Each row below holds a small network's activations on one input, seen along a few directions.
Each table varies a few parts of the input and shows all the possible inputs, shuffled.
A made-up example of a description, with smaller parts first: one of 4 places along a line, together with either a single point or one of 11 places along a line or (one of 3 separate values, together with one of 5 places around a ring).
Shared parts are said once, and a part with two or three values counts as separate values.
(in the rows, 100 means zero)

Rows:
row 1: 101, 88, 57, 64, 37, 107, 134, 61, 106, 93, 136, 77
row 2: 95, 140, 141, 71, 103, 104, 98, 120, 93, 92, 55, 122
row 3: 65, 155, 122, 73, 86, 87, 87, 103, 119, 103, 69, 120
row 4: 135, 61, 95, 138, 123, 104, 121, 91, 77, 114, 108, 74
row 5: 76, 145, 84, 55, 34, 87, 103, 104, 102, 96, 102, 102
row 6: 138, 62, 103, 167, 180, 102, 81, 118, 107, 114, 111, 96
row 7: 105, 65, 53, 77, 50, 115, 152, 86, 62, 96, 121, 94
row 8: 108, 67, 86, 141, 99, 107, 118, 94, 86, 111, 141, 80
row 9: 128, 63, 128, 112, 123, 123, 109, 74, 95, 103, 104, 61
row 10: 68, 167, 104, 92, 66, 84, 89, 119, 123, 95, 98, 116
row 11: 74, 121, 113, 98, 131, 94, 53, 96, 131, 90, 90, 118
row 12: 72, 124, 101, 40, 46, 91, 97, 89, 108, 90, 64, 111
row 13: 105, 108, 88, 73, 57, 89, 120, 125, 57, 97, 44, 118
row 14: 105, 66, 95, 169, 161, 97, 83, 122, 119, 114, 142, 96
row 15: 97, 71, 115, 140, 165, 100, 57, 84, 158, 109, 123, 83
row 16: 86, 128, 86, 76, 41, 87, 125, 124, 62, 101, 82, 116
row 17: 130, 58, 135, 133, 182, 118, 62, 100, 125, 103, 113, 93
row 18: 102, 114, 126, 41, 65, 102, 115, 103, 73, 90, 53, 109
row 19: 99, 102, 132, 102, 144, 108, 63, 110, 100, 77, 71, 124
row 20: 104, 143, 107, 97, 103, 91, 109, 141, 69, 109, 59, 129
row 21: 79, 151, 105, 97, 80, 97, 109, 142, 78, 105, 98, 137
row 22: 83, 124, 97, 124, 132, 91, 89, 142, 87, 105, 115, 117
row 23: 106, 75, 108, 112, 106, 103, 93, 54, 126, 112, 125, 70
row 24: 103, 103, 103, 128, 145, 87, 87, 139, 85, 92, 71, 122
row 25: 106, 93, 94, 156, 149, 99, 56, 94, 157, 111, 160, 82
row 26: 126, 55, 101, 59, 68, 119, 142, 53, 70, 82, 80, 90
row 27: 74, 136, 99, 118, 116, 81, 65, 116, 129, 93, 121, 108
row 28: 103, 92, 84, 124, 90, 106, 98, 73, 131, 110, 156, 56
row 29: 94, 66, 77, 51, 52, 102, 132, 44, 108, 93, 99, 86
row 30: 133, 57, 63, 74, 69, 117, 154, 79, 56, 96, 90, 95
Changing only one part turns row 22 into row 27. The same change can be made to row 14. Which row results? -> row 25
Describe the family of inputs behind these rows. -> one of 5 places around a ring, together with one of 6 places around a ring
Which other rows does row 17 become when the place on the ring of 6 takes its other values? List them by row number. -> row 2, row 9, row 18, row 19, row 26
Which other rows does row 7 become when the place on the ring of 5 takes its other values? List them by row number. -> row 1, row 26, row 29, row 30

Rows:
row 31: 89, 116, 74, 154, 91, 107, 97, 150, 74, 108, 137, 122
row 32: 92, 98, 111, 131, 168, 95, 39, 93, 149, 109, 107, 115
row 33: 95, 97, 77, 108, 88, 82, 123, 53, 147, 105, 145, 68
row 34: 131, 67, 135, 102, 142, 115, 94, 74, 127, 119, 95, 52
row 35: 126, 112, 155, 55, 89, 97, 104, 101, 85, 88, 48, 98
row 36: 118, 91, 48, 112, 63, 93, 130, 132, 78, 126, 125, 92
row 37: 134, 63, 117, 128, 125, 115, 123, 120, 63, 108, 73, 95
row 38: 73, 146, 134, 73, 127, 79, 73, 127, 117, 90, 54, 139
row 39: 103, 103, 95, 146, 158, 88, 64, 142, 73, 101, 91, 128
row 40: 72, 118, 105, 140, 108, 92, 89, 80, 145, 101, 157, 93
row 41: 77, 135, 75, 43, 23, 84, 104, 104, 102, 115, 85, 103
row 42: 94, 93, 96, 36, 52, 120, 114, 77, 76, 68, 61, 105
row 43: 55, 169, 108, 86, 61, 87, 87, 105, 94, 90, 104, 116
row 44: 114, 41, 94, 85, 107, 128, 113, 46, 120, 90, 118, 75
row 45: 126, 50, 76, 102, 97, 118, 145, 96, 50, 82, 99, 99
Describe the family of inputs behind these rows. -> one of 3 separate values, together with one of 5 places around a ring
Changing only the choice among 3 separate values turns row 37 into row 35. The same change can be made to row 36. Which row results? -> row 41
Which other rows does row 34 become when the place on the ring of 5 takes its other values? List them by row number. -> row 32, row 33, row 40, row 44
Which other rows does row 39 become when the choice among 3 separate values takes its other values? List them by row number. -> row 32, row 38

Rows:
row 46: 89, 139, 120, 111, 114, 80, 84, 127, 106, 105, 70, 122
row 47: 92, 133, 117, 107, 121, 91, 84, 136, 89, 104, 68, 129
row 48: 94, 112, 108, 122, 108, 104, 94, 118, 92, 96, 107, 100
row 49: 110, 92, 103, 62, 79, 118, 126, 102, 57, 90, 73, 111
row 50: 77, 134, 91, 73, 82, 81, 94, 84, 120, 92, 83, 112
row 51: 101, 89, 86, 76, 60, 104, 112, 71, 101, 99, 123, 82
row 52: 111, 100, 108, 65, 73, 117, 129, 102, 69, 91, 81, 104
row 53: 108, 119, 106, 80, 88, 94, 108, 112, 82, 92, 64, 120
row 54: 91, 122, 114, 103, 124, 94, 84, 147, 81, 95, 63, 140
row 55: 96, 81, 60, 110, 97, 91, 105, 69, 119, 104, 130, 86
row 56: 93, 86, 75, 74, 64, 105, 115, 58, 109, 103, 112, 92
row 57: 118, 65, 121, 148, 162, 104, 82, 94, 126, 107, 112, 79
row 58: 122, 72, 88, 77, 73, 116, 130, 92, 70, 102, 95, 97
row 59: 106, 110, 103, 75, 96, 99, 103, 123, 68, 88, 60, 121
row 60: 82, 110, 100, 64, 54, 102, 112, 87, 107, 91, 103, 93
row 61: 108, 81, 75, 118, 89, 105, 106, 94, 105, 110, 132, 74
row 62: 75, 149, 118, 104, 103, 82, 70, 127, 127, 96, 100, 121
row 63: 101, 72, 114, 141, 155, 93, 63, 84, 142, 107, 132, 76
row 64: 100, 102, 105, 67, 66, 103, 121, 97, 80, 98, 83, 93
row 65: 94, 120, 112, 121, 99, 109, 93, 115, 108, 102, 119, 100
row 66: 80, 135, 105, 76, 75, 88, 84, 102, 106, 91, 96, 100
row 67: 113, 73, 77, 117, 100, 95, 116, 93, 93, 110, 119, 75
row 68: 80, 149, 117, 108, 103, 94, 72, 133, 114, 103, 90, 119
row 69: 116, 77, 118, 145, 160, 105, 77, 86, 136, 116, 125, 76
row 70: 101, 78, 74, 114, 89, 87, 103, 83, 114, 107, 136, 78
row 71: 98, 75, 103, 137, 160, 100, 64, 76, 147, 99, 131, 86
row 72: 116, 78, 88, 84, 64, 108, 123, 80, 85, 102, 96, 85
row 73: 92, 134, 102, 78, 78, 93, 93, 111, 100, 101, 84, 101
row 74: 101, 97, 107, 115, 122, 112, 100, 123, 69, 95, 93, 117
row 75: 127, 69, 81, 116, 108, 105, 126, 98, 85, 102, 116, 89
row 76: 123, 57, 76, 115, 114, 105, 129, 98, 76, 103, 102, 97
row 77: 120, 61, 83, 75, 80, 117, 127, 92, 59, 99, 85, 103
row 78: 130, 62, 122, 142, 172, 112, 85, 101, 110, 101, 114, 90
row 79: 95, 126, 109, 84, 81, 91, 98, 105, 89, 94, 68, 104
row 80: 81, 117, 105, 118, 102, 89, 89, 98, 118, 104, 118, 99
row 81: 128, 49, 118, 141, 177, 107, 84, 100, 102, 102, 100, 97
row 82: 67, 144, 104, 100, 106, 81, 69, 120, 132, 95, 93, 133
row 83: 76, 109, 91, 58, 61, 101, 113, 80, 110, 95, 101, 104
row 84: 71, 117, 93, 112, 107, 94, 87, 96, 119, 102, 119, 107
row 85: 105, 103, 110, 116, 117, 105, 104, 127, 80, 100, 102, 112
row 86: 112, 90, 89, 80, 60, 115, 118, 76, 95, 104, 111, 82
row 87: 99, 113, 103, 71, 58, 106, 124, 82, 101, 103, 90, 94
Describe the family of inputs behind these rows. -> one of 6 places along a line, together with either a single point or one of 6 places around a ring
Changing only the place on the line of 6 turns row 46 into row 68. The same change can be made to row 79. Which row results? -> row 73
Changing only the place on the line of 6 turns row 51 into row 56. The same change can be made to row 62. Which row results? -> row 82
Start at row 58 and move only the place on the ring of 6, one step at a time. The first step leads to row 52. Which rows follow, in order? -> row 53, row 47, row 85, row 75
Which other rows agree with row 59 in the place on the line of 6? List them by row number. -> row 49, row 54, row 74, row 76, row 77, row 81
Start at row 71 and move only the place on the line of 6, one step at a time. The first step leads to row 63. Which rows follow, in order? -> row 69, row 57, row 78, row 81
